Each row has a name. Each question is about the rows just above it.

|  36 |   0 |  19 | -52 |  -6 | -17 |  35 | -31 | -14 |  32 | : j686
| -36 |  11 |   6 | -31 | -42 |  47 |  38 | -20 |  13 |  50 | : j481
|  -5 |   0 |  19 | -52 |  -6 | -17 |  35 | -31 | -14 |  29 | : j981
| -66 |  -3 | -31 | -57 | -26 |   4 |  -5 | -48 |  -1 |  12 | : j961
|  17 |  48 |  19 |  80 |  -3 |  18 | -37 |  34 |  62 |   6 | : j207
|  17 |  48 |  11 |  80 |  -3 |  18 | -37 |  34 |  62 |   6 | : j482
| -39 |  40 |  -7 | -18 |  -5 |   1 | -24 | -12 |  20 |  58 | : j677
What comes right after | -20 | in the named rows?
| 13 |
The entry that follows | -12 |:
| 20 |
The entry that follows | -57 |:
| -26 |

|  81 |  83 | -82 | -82 | -82 | -79 | -76 |  74 |  69 | -66 | -63 |  65 |  65 | -65 |  64 |  60 | -55 |  48 |  45 | -42 |  36 | -36 |  30 | -28 |  24 |  22 |  22 | -19 |  16 |  16 |  16 |  12 |  12 | -12 | -12 | -12 |  12 | -12 | -10 | -11 | -10 | -10 |  11 |  10 | -10 |  -7 |  -6 |   6 |  -4 |   3 |  -4 |   2 |   1 |  -1 |   2 |   1 |  -2 |  -2 |  -1 |  j267
|  64 |  68 | -73 | -76 | -79 | -80 | -82 |  83 |  85 | -81 | -79 |  81 |  75 | -73 |  70 |  69 | -70 |  69 |  65 | -59 |  56 | -51 |  46 | -45 |  44 |  40 |  36 | -34 |  27 |  27 |  24 |  23 |  21 | -19 | -16 | -16 |  16 | -14 | -14 | -14 | -11 | -12 |  12 |  10 | -10 |  -7 |  -6 |   6 |  -4 |   3 |  -4 |   2 |   1 |  -1 |   2 |   1 |  -2 |  -2 |  -1 |  j437
|  12 |  12 | -12 | -11 | -11 | -12 | -12 |  13 |  15 | -18 | -15 |  17 |  18 | -22 |  24 |  27 | -28 |  33 |  35 | -40 |  42 | -46 |  46 | -45 |  44 |  44 |  48 | -55 |  59 |  63 |  69 |  70 |  74 | -79 | -78 | -80 |  81 | -84 | -80 | -80 | -79 | -78 |  71 |  69 | -66 | -61 | -56 |  53 | -48 |  43 | -37 |  32 |  27 | -22 |  20 |  14 | -13 | -10 |  -6 |  j844
|  20 |  19 | -21 | -25 | -27 | -30 | -33 |  38 |  39 | -45 | -50 |  -8 |  60 | -62 |  66 |  69 | -70 |  69 |  66 | -70 |  73 | -76 |  79 | -81 |  83 |  83 |  82 | -82 |  79 |  77 |  75 |  71 |  67 | -62 | -59 | -53 |  49 | -44 | -39 | -32 | -30 | -26 |  20 |  17 | -10 | -10 |  -8 |   6 |  -4 |   3 |  -4 |   2 |   1 |  -1 |   2 |   1 |  -2 |  -2 |  -1 |  j465
|  59 |  62 | -67 | -72 | -74 | -77 | -79 |  81 |  82 | -84 | -83 |  80 |  81 | -79 |  75 |  70 | -70 |  69 |  65 | -59 |  56 | -51 |  46 | -45 |  44 |  44 |  41 | -37 |  32 |  30 |  28 |  24 |  22 | -23 | -17 | -18 |  15 | -15 | -14 | -13 | -13 | -11 |  11 |  11 | -10 |  -7 |  -6 |   6 |  -4 |   3 |  -4 |   2 |   1 |  -1 |   2 |   1 |  -2 |  -2 |  -1 |  j60
|  23 |  15 | -29 | -34 | -38 | -43 | -48 |  51 |  57 | -61 | -65 |  69 |  71 | -76 |  78 |  80 | -80 |  84 |  85 | -81 |  82 | -79 |  76 | -73 |  69 |  65 |  60 | -55 |  51 |  44 |  41 |  36 |  31 | -26 | -24 | -19 |  16 | -16 | -16 | -14 | -13 | -15 |  16 |  12 | -10 |  -7 |  -6 |   6 |  -4 |   3 |  -4 |   2 |   1 |  -1 |   2 |   1 |  -2 |  -2 |  -1 |  j928
|   9 |   9 |  -9 |  -9 | -10 | -10 |  -9 |   9 |   9 |  -9 |  -9 |  10 |  10 | -10 |  12 |  10 |  -9 |  10 |  10 | -12 |   9 | -10 |   9 | -11 |  12 |  12 |  13 | -11 |  12 |  13 |  13 |  14 |  14 | -14 | -18 | -17 |  16 | -16 | -16 | -14 | -13 | -15 |  16 |  17 | -23 | -26 | -27 |  35 | -39 |  44 | -50 |  53 |  60 | -62 |  66 |  71 | -74 | -76 | -79 |  j698
The entry that follows | -33 |:
| 38 |
Whose row is |   9 |   9 |  -9 |  -9 | -10 | -10 |  -9 |   9 |   9 |  -9 |  -9 |  10 |  10 | -10 |  12 |  10 |  -9 |  10 |  10 | -12 |   9 | -10 |   9 | -11 |  12 |  12 |  13 | -11 |  12 |  13 |  13 |  14 |  14 | -14 | -18 | -17 |  16 | -16 | -16 | -14 | -13 | -15 |  16 |  17 | -23 | -26 | -27 |  35 | -39 |  44 | -50 |  53 |  60 | -62 |  66 |  71 | -74 | -76 | -79 |?
j698
The entry that follows | -25 |:
| -27 |

| -16 |  84 | -72 | -20 | -41 | -> j318
| -15 |  55 | -29 |  82 | -26 | -> j248
|  16 |  78 | -63 |  63 | -15 | -> j497
|  -4 |  37 | -40 |  32 | -27 | -> j202
|  -7 |  65 |   1 |  -3 | -51 | -> j99
|  -7 |  65 |   1 |  -3 | -23 | -> j774
| -24 |  43 | -56 |  43 | -46 | -> j303
|  12 |  81 | -24 |  75 | -17 | -> j477
| -21 |  28 | -35 |  21 |  28 | -> j141
| -16 |  56 | -52 |  36 | -11 | -> j841
What comes right after | 12 | in the named rows?
| 81 |
Right after | -40 | comes
| 32 |
Right after | 37 | comes
| -40 |
What comes right after | -21 | in the named rows?
| 28 |

|  -1 | -52 |   8 |  44 | -> j789
|  24 | -45 |  55 |  13 | -> j72
| -54 |  46 |  33 | -27 | -> j822
| -52 | -43 |  53 |  59 | -> j331
|  33 | -16 |  24 | -61 | -> j811
| 15 |  4 | 32 | 22 | -> j151
|  10 | -53 | -28 | -29 | -> j663
| 36 | 40 | 34 |  2 | -> j948
| -38 | -23 | -42 |  30 | -> j696
|  53 | -36 |  47 | -45 | -> j161
The entry that follows | -42 |:
| 30 |
What comes right after | 10 | in the named rows?
| -53 |
The entry that follows | -53 |:
| -28 |
What comes right after | 4 | in the named rows?
| 32 |

| -20 | -50 |  -4 |  32 | = j723
| -15 |  38 |  -3 |  27 | = j184
|   8 |   7 | -20 | -25 | = j77
|  12 | -84 |  31 | -20 | = j155
| -32 | -66 |   7 | -32 | = j937
| -47 |  26 | -31 | -34 | = j107
| -32 | -66 | -30 |  -3 | = j149
| -78 |   7 | -20 | -25 | = j985
What comes right after | 8 | in the named rows?
| 7 |
Right after | -31 | comes
| -34 |

| -17 | -21 | -11 | -18 | -16 | -13 |  15 |  12 |  12 | -14 | -27 |  -2 | -22 |  16 |   3 |  13 |  39 |   8 |  -4 | -16 | -30 |  27 |   6 |  51 |   4 |  23 |  23 |   1 |  12 | -10 | -42 |  -2 |  -4 |  30 |   0 |  -8 |  -7 |   6 |  19 |   3 |  -8 |  11 |   3 |  -2 |  -7 | -67 |   1 | -13 | = j361
| -19 | -21 |  -9 | -18 | -16 | -19 |  14 |   9 |  11 |  -8 | -24 |  -4 | -24 |  19 |   2 |  12 |  37 |  10 |  -6 | -18 | -30 |  27 |   7 |  49 |   4 |  25 |  23 |   3 |  11 | -10 | -41 |  -5 |  -3 |  25 |  -4 |  -8 |  -7 |   9 |  17 |   4 |  -8 |  15 |  37 |  -1 |  -7 | -67 | -25 | -19 | = j788
| -21 | -21 |  -8 | -16 | -18 | -18 |  13 |  11 |  10 | -10 | -26 |  -7 | -24 |  16 |   0 |   5 |  36 |  10 |  -4 | -18 | -30 |  29 |   6 |  51 |  -2 |  28 |  19 |   1 |   9 |  -8 | -42 |  -3 |  -4 |  25 |  -1 |  -6 |  -6 |   2 |  15 |   0 |  -9 |  14 |   2 |  -2 |  -8 | -63 | -21 | -11 | = j496
|   1 |  -9 |  -7 |   1 | -20 | -39 | -15 | -22 |   1 |   4 | -31 | -37 |  12 | -10 |  30 |   5 |  -3 |  22 |   4 |  25 | -15 |  18 | -13 |  11 | -19 |   2 |  13 |   7 |  50 |  15 | -21 | -71 |  -7 |  -8 |  47 |   4 |  37 |  10 |  35 | -12 | -17 |   0 |  -1 |   3 |  29 |  12 | -25 | -20 | = j234
| -23 |  -8 |  -3 |  22 |  15 | -35 |  34 |  -2 |  -3 | -26 |  13 |  -8 |  -3 | -14 |  14 |  36 |  -3 | -29 |  -5 | -10 |   7 |  15 |  -4 |   0 | -17 | -11 |   9 |  38 |  -9 |  -5 | -32 |  14 |   2 |  14 |  48 |  14 |  16 |  26 |   1 |  23 | -15 |   4 |   8 |  19 |  -4 |  28 |  23 |  11 | = j84
|   1 |  -8 |  -5 |  -1 | -23 | -39 | -15 | -22 |   1 |  -2 | -33 | -34 |  11 |  -8 |  33 |   8 |  -2 |  23 |  10 |  28 | -17 |  16 | -14 |   7 | -18 |   6 |  14 |   7 |  48 |  16 | -23 | -71 |  -6 |  -8 |  43 |   4 |  40 |   9 |  34 | -12 | -14 |  -3 |  -3 |   4 |  33 |  18 | -25 | -20 | = j95
|   3 |  -3 |  -5 |  -4 | -19 | -35 | -13 | -21 |  -1 |  -1 | -34 | -37 |  13 | -10 |  32 |   8 |   2 |  20 |   5 |  27 | -18 |  15 | -13 |   6 | -19 |   6 |  15 |   8 |  43 |  14 | -25 | -71 |  -7 | -11 |  49 |   3 |  38 |  10 |  37 | -12 | -15 |   0 |  -4 |   3 |  32 |  15 | -25 | -18 | = j633
|  -5 |  15 |   3 |  -2 | -23 |  12 |  32 | -20 |  -3 | -26 | -13 |  11 |  10 |  -6 |   0 |   1 |  10 | -29 | -28 |  22 |  -2 |  32 | -15 |  10 |  18 |  31 |  14 |  23 |  17 |  14 |  -3 |   7 |  21 |  18 |   7 |   7 |  -8 |  14 |   1 |   1 | -19 |  32 |  -4 |   5 |  -7 | -24 |  18 |   2 | = j634
|  -5 |  11 |  -4 |  30 |  -4 |  30 | -11 |   8 |  23 |  22 |  13 |  24 | -24 | -14 |  23 |   1 |  33 |   2 | -28 |  33 | -23 |  23 |  -7 |   0 |   5 |   1 |   9 |  14 |  -9 |  46 |   7 |   4 |  -7 |  -5 |   0 |   3 |  25 |   1 |   5 | -12 | -19 |  -3 |   4 |  17 |  13 | -27 |   6 |  32 | = j471
| -23 | -21 | -11 | -17 | -22 | -19 |  14 |  14 |   9 | -13 | -31 |  -5 | -24 |  22 |   5 |  11 |  37 |  12 |  -3 | -18 | -30 |  26 |   9 |  49 |   3 |  28 |  24 |   4 |  11 | -10 | -38 |  -4 |  -4 |  25 |  -4 |  -8 |  -8 |   1 |  19 |   1 |  -7 |  17 |   5 |   1 |  -8 | -67 | -20 | -19 | = j419
|   3 |  -8 |  -2 |  -3 | -21 | -37 | -15 | -22 |   1 |  -3 | -34 | -35 |  11 |  -5 |  33 |   4 |   2 |  23 |   8 |  28 | -17 |  18 | -15 |   3 | -17 |   2 |  10 |   8 |  48 |  15 | -23 | -71 |  -5 | -11 |  48 |   4 |  38 |  13 |  39 | -12 | -12 |  -3 |  -3 |   6 |  24 |  12 | -23 | -19 | = j854
|   3 |  -8 |  -2 |  -3 | -21 | -37 | -15 | -22 |   1 |  -3 | -34 | -35 |  11 |  -5 |  33 |   4 |   2 |  23 |   8 |  28 | -17 |  18 | -15 |   3 | -17 |   2 |  10 |   8 |  48 |  15 | -23 | -71 |  -5 | -11 |  48 |   4 |  38 |  13 |  39 | -12 | -12 |  -3 |  -3 |   6 |  24 |  12 | -23 | -19 | is in which row?
j854
Whose row is | -23 |  -8 |  -3 |  22 |  15 | -35 |  34 |  -2 |  -3 | -26 |  13 |  -8 |  -3 | -14 |  14 |  36 |  -3 | -29 |  -5 | -10 |   7 |  15 |  -4 |   0 | -17 | -11 |   9 |  38 |  -9 |  -5 | -32 |  14 |   2 |  14 |  48 |  14 |  16 |  26 |   1 |  23 | -15 |   4 |   8 |  19 |  -4 |  28 |  23 |  11 |?
j84
The row with |   1 |  -8 |  -5 |  -1 | -23 | -39 | -15 | -22 |   1 |  -2 | -33 | -34 |  11 |  -8 |  33 |   8 |  -2 |  23 |  10 |  28 | -17 |  16 | -14 |   7 | -18 |   6 |  14 |   7 |  48 |  16 | -23 | -71 |  -6 |  -8 |  43 |   4 |  40 |   9 |  34 | -12 | -14 |  -3 |  -3 |   4 |  33 |  18 | -25 | -20 | is
j95

|   3 | -14 |  35 |  38 |  10 |   5 | -10 |  17 |  -4 | -> j201
| -14 |   4 | -19 |  -3 |  -6 |  -4 |  -8 |   1 | -15 | -> j930
|  32 |  -3 |  -7 |   4 |   3 | -15 |   8 | -27 |  29 | -> j122
| -14 |  -3 |  -4 |  37 | -26 |  21 |  18 | -24 |  -2 | -> j707
|   3 | -14 |  35 |  38 |  10 | -16 | -20 | -15 | -13 | -> j294
|  21 |  -2 | -44 |  23 | -12 | -15 |  -6 | -32 |  24 | -> j499
| -23 |  18 | -22 |  16 |  15 | -53 |  25 | -52 |  -8 | -> j931
| -25 | -26 | -33 |   8 |  15 |  15 | -38 |   1 |  18 | -> j688
|   2 |  22 | -61 | -11 |  10 | -31 |  24 | -48 |  -8 | -> j366
|  16 |  20 |  29 |  -3 | -22 | -19 |  23 | -34 |   5 | -> j328
Right after | 25 | comes
| -52 |
What comes right after | -52 | in the named rows?
| -8 |

| 11 | 24 | -8 | 19 | 26 | : j492
| -23 | -16 |  29 |  -1 |  23 | : j130
|   1 |  -5 | -11 |  -5 | -13 | : j479
|   1 |  -5 |  -7 |  -4 | -23 | : j237
|  76 |  64 | -47 |  57 |   0 | : j362
|   6 |   9 | -16 |  14 |  -9 | : j432
|   0 | -13 |  -2 | -18 | -30 | : j963
| -20 | -33 |  37 | -24 |  -4 | : j881
| -19 | -44 |   4 | -14 | -49 | : j255
What comes right after | -14 | in the named rows?
| -49 |
The entry that follows | -1 |:
| 23 |

